[[135 126 133 124 131 130 128 130 133 125 133 128 132 130 128]
 [115 135 126 140 121 123 124 125 124 137 122 133 119 131 131]
 [118 124 117 127 118 131 133 131 117 137 115 123 130 119 122]
 [116 113 111 113 107 143 143 142 109 144 103 113 143 107 111]
 [121 145 137 151 134 114 114 117 136 128 137 143 109 145 142]]
Rows and columns are numbered from 1.
The entry in row 3 and column 1 is 118
The bottom-right entry: 142
Find the entry directly below the smallest entry.
Answer: 137
The entry at row 2, column 1 -> 115
Find the entry in row 1 and column 2.
Answer: 126
The largest entry is 151
The top-left entry is 135
The top entry of the column that holds the largest entry is 124
The bottom-left entry is 121
The entry just left of 103 -> 144
The entry in row 3 and column 3 is 117
Find the entry just right of the smallest entry.
Answer: 113
The top-right entry -> 128
The entry directly above the largest entry is 113
The entry in row 2 and column 3 is 126
Find the smallest entry.
Answer: 103
The entry just left of the centre entry is 133
The entry in row 2 and column 2: 135

Read these off the grid that follows. Indices start at 1.
1) Give the entry at row 1, column 3.
2) Give the entry just left of the largest entry.
3) Give the entry directly below the smallest entry.
4) Give the entry at row 1, column 2.
5) Give the entry in the top-left corner.
6) Give the top-right entry.
7) Give the entry in row 3 and column 1.
[[129 133 146 122 109 132 127 125 135 108 143 120]
 [126 110 153 128 118 138 118 110 122 128 140 123]
 [122 142 126 134 143 130 118 141 115 118 132 132]]
1) 146
2) 110
3) 128
4) 133
5) 129
6) 120
7) 122
